These are the activations of a small network on made-up records, seen along a few directions, one row for each record.
Here are examples, each followed by its value of one field, S.
The word missing means that the record has no S.
The largest differences between rows may come from other fields.
(in the rows, 500 means zero)
Random noise pushes rows far along 8 fixed directions. That doesn't count. These rows show it; they differ only by the noise:
[462, 459, 423, 462, 578, 471, 336, 526, 603, 580, 513, 430, 563, 501, 513,
 319, 431, 586, 596, 532, 544, 537, 443, 315]
[543, 401, 364, 738, 664, 721, 570, 572, 438, 487, 577, 613, 797, 465, 326,
 407, 338, 567, 653, 365, 260, 500, 552, 321]
[327, 494, 362, 314, 630, 506, 423, 447, 589, 485, 441, 373, 509, 462, 306,
 477, 498, 746, 484, 695, 769, 523, 427, 398]
[494, 480, 646, 665, 379, 410, 408, 202, 418, 332, 359, 531, 506, 345, 641,
 659, 403, 497, 580, 462, 474, 335, 570, 398]
[511, 459, 457, 638, 580, 713, 544, 430, 499, 481, 490, 621, 695, 327, 362,
 474, 417, 596, 602, 468, 359, 454, 540, 283]
[528, 410, 561, 569, 489, 203, 497, 376, 411, 457, 246, 557, 197, 698, 413,
 470, 624, 558, 497, 434, 639, 505, 626, 559]
[515, 585, 394, 355, 613, 355, 417, 571, 514, 518, 498, 439, 302, 571, 590,
 138, 409, 387, 365, 418, 591, 560, 484, 616]
[528, 478, 564, 422, 565, 548, 411, 418, 704, 575, 407, 632, 386, 394, 488,
 334, 558, 599, 656, 543, 496, 495, 492, 194]
[518, 421, 599, 531, 459, 570, 531, 502, 517, 486, 460, 546, 484, 527, 486,
 589, 518, 552, 695, 537, 403, 495, 493, 448]
[525, 443, 522, 591, 659, 543, 684, 512, 357, 155, 498, 616, 382, 670, 467,
 650, 330, 449, 686, 356, 353, 415, 575, 677]

[320, 417, 409, 423, 631, 422, 514, 451, 493, 485, 438, 390, 551, 633, 184,
 650, 607, 768, 543, 633, 746, 585, 497, 551]
s3
[544, 544, 516, 528, 645, 359, 500, 360, 557, 558, 319, 666, 307, 432, 514,
 262, 523, 466, 410, 305, 569, 499, 605, 312]
s5
[597, 593, 413, 470, 365, 349, 387, 645, 403, 754, 550, 350, 487, 512, 638,
 137, 500, 333, 168, 436, 509, 609, 466, 674]
missing
[523, 567, 559, 490, 388, 458, 517, 374, 279, 464, 408, 436, 515, 383, 507,
 512, 507, 386, 301, 425, 551, 488, 551, 728]
s1
[392, 560, 419, 444, 790, 524, 535, 311, 529, 202, 441, 549, 433, 374, 461,
 537, 320, 536, 416, 407, 639, 408, 509, 533]
s1
[505, 453, 460, 572, 595, 483, 613, 635, 345, 378, 554, 471, 535, 631, 368,
 520, 445, 496, 540, 449, 512, 517, 538, 715]
s9
[625, 407, 548, 847, 352, 224, 484, 421, 361, 680, 294, 604, 468, 626, 410,
 408, 688, 454, 393, 291, 485, 528, 674, 501]
s8
[528, 488, 629, 586, 304, 344, 332, 504, 543, 728, 424, 362, 548, 490, 622,
 421, 604, 470, 535, 530, 499, 539, 455, 418]
s8
[623, 464, 660, 720, 345, 731, 686, 438, 317, 535, 438, 682, 699, 265, 350,
 585, 643, 473, 589, 430, 247, 482, 598, 522]
s9
[297, 557, 472, 428, 562, 413, 519, 392, 397, 604, 358, 335, 574, 494, 332,
 513, 508, 591, 404, 540, 729, 545, 476, 669]
s2
[597, 413, 540, 638, 531, 484, 349, 371, 405, 260, 578, 435, 637, 446, 632,
 510, 348, 537, 651, 443, 446, 358, 652, 362]
s6
[398, 593, 219, 210, 760, 653, 514, 736, 636, 579, 675, 417, 536, 489, 286,
 177, 458, 542, 337, 599, 660, 638, 431, 533]
s4
[429, 475, 526, 395, 581, 368, 325, 551, 541, 512, 628, 268, 557, 594, 651,
 370, 368, 455, 679, 511, 506, 557, 431, 571]
s3
[620, 407, 568, 371, 483, 734, 464, 618, 667, 608, 537, 543, 604, 448, 331,
 507, 648, 662, 677, 639, 452, 569, 502, 241]
s6
[653, 538, 397, 579, 339, 303, 382, 576, 459, 668, 487, 467, 395, 496, 666,
 269, 589, 342, 192, 439, 513, 542, 560, 529]
s10
[458, 415, 424, 492, 616, 190, 357, 600, 464, 382, 498, 338, 436, 751, 561,
 486, 440, 551, 567, 476, 633, 532, 535, 473]
s7
[433, 575, 433, 338, 705, 572, 585, 451, 584, 353, 490, 561, 333, 462, 511,
 533, 449, 476, 425, 474, 626, 463, 432, 606]
s1
[427, 548, 480, 487, 660, 634, 692, 401, 517, 526, 392, 655, 517, 359, 347,
 554, 507, 542, 396, 472, 458, 497, 512, 428]
s5
[614, 700, 571, 370, 523, 679, 687, 589, 536, 710, 502, 620, 362, 290, 610,
 200, 500, 229, 285, 390, 297, 586, 472, 606]
s5
[536, 456, 428, 447, 508, 553, 532, 574, 522, 454, 524, 515, 437, 476, 428,
 485, 570, 534, 458, 596, 550, 518, 548, 484]
s10
[350, 481, 276, 421, 872, 422, 482, 552, 411, 370, 506, 374, 550, 588, 207,
 298, 424, 669, 523, 474, 700, 570, 507, 542]
s9
[479, 527, 539, 540, 442, 304, 243, 324, 574, 425, 473, 481, 474, 470, 826,
 534, 373, 455, 551, 469, 537, 394, 450, 305]
missing
[412, 456, 508, 651, 420, 513, 628, 282, 321, 397, 332, 538, 591, 417, 288,
 757, 553, 626, 418, 516, 590, 429, 590, 552]
missing
[400, 510, 457, 374, 573, 598, 499, 554, 507, 420, 581, 376, 551, 461, 390,
 529, 454, 548, 526, 636, 574, 510, 472, 554]
s4
[637, 516, 464, 579, 431, 455, 361, 452, 618, 472, 521, 603, 454, 337, 701,
 400, 475, 428, 456, 419, 445, 443, 562, 268]
s10
[566, 361, 353, 712, 480, 362, 479, 543, 352, 523, 482, 441, 716, 553, 342,
 452, 525, 598, 513, 453, 509, 505, 656, 387]
s7
[521, 558, 644, 236, 596, 910, 695, 556, 822, 524, 544, 716, 394, 252, 390,
 550, 642, 578, 708, 707, 333, 469, 427, 309]
s7
[611, 521, 670, 617, 436, 646, 634, 407, 465, 495, 472, 665, 490, 355, 539,
 645, 546, 415, 577, 465, 269, 472, 549, 485]
s3
[502, 516, 635, 464, 643, 743, 806, 432, 647, 654, 353, 782, 383, 416, 206,
 525, 685, 567, 631, 545, 373, 547, 487, 423]
s2
[536, 587, 502, 543, 485, 682, 489, 481, 573, 489, 582, 587, 643, 313, 570,
 525, 454, 450, 499, 531, 379, 443, 460, 341]
s8
[421, 635, 437, 472, 440, 635, 546, 489, 555, 759, 530, 458, 678, 351, 494,
 556, 514, 479, 348, 604, 504, 563, 344, 494]
s2
[511, 471, 505, 550, 418, 510, 380, 414, 584, 786, 410, 525, 611, 275, 334,
 256, 659, 589, 410, 565, 580, 562, 577, 233]
s4
[781, 506, 624, 436, 442, 551, 675, 575, 498, 638, 329, 739, 195, 567, 327,
 298, 795, 399, 395, 405, 403, 617, 668, 552]
s6

Here are new rows. What is S for each?
[608, 450, 480, 492, 611, 520, 478, 644, 695, 710, 530, 666, 412, 603, 559,
 224, 592, 429, 583, 401, 431, 598, 468, 328]
s1
[475, 570, 457, 501, 798, 495, 644, 461, 578, 302, 487, 691, 320, 644, 513,
 550, 357, 432, 620, 336, 484, 445, 491, 523]
s2
[377, 539, 593, 644, 419, 258, 436, 150, 359, 440, 305, 423, 572, 452, 514,
 688, 467, 526, 418, 461, 627, 397, 525, 556]
s2
[568, 489, 597, 445, 476, 366, 410, 533, 655, 624, 452, 530, 268, 613, 638,
 373, 593, 450, 619, 523, 493, 542, 462, 387]
missing
[489, 583, 576, 374, 457, 451, 559, 449, 490, 366, 501, 478, 318, 523, 572,
 744, 524, 479, 439, 593, 586, 446, 485, 673]
s3
[505, 595, 547, 628, 436, 649, 515, 368, 364, 336, 527, 537, 720, 202, 599,
 631, 347, 428, 473, 397, 341, 322, 613, 471]
s7
[501, 566, 635, 507, 604, 701, 603, 345, 538, 287, 444, 738, 488, 293, 474,
 615, 492, 522, 645, 492, 350, 395, 539, 456]
s9
[547, 533, 582, 482, 468, 396, 347, 312, 524, 400, 424, 442, 461, 403, 678,
 418, 447, 428, 453, 421, 572, 379, 582, 441]
s6
[441, 349, 593, 585, 372, 386, 500, 485, 431, 629, 446, 382, 581, 696, 438,
 766, 659, 635, 648, 618, 496, 566, 520, 577]
s3
[341, 537, 300, 481, 630, 574, 619, 527, 473, 610, 476, 453, 680, 470, 315,
 592, 473, 612, 300, 552, 595, 574, 437, 495]
s5
[594, 473, 625, 571, 379, 460, 486, 453, 476, 518, 500, 527, 463, 521, 601,
 628, 567, 511, 601, 480, 443, 477, 587, 500]
s3
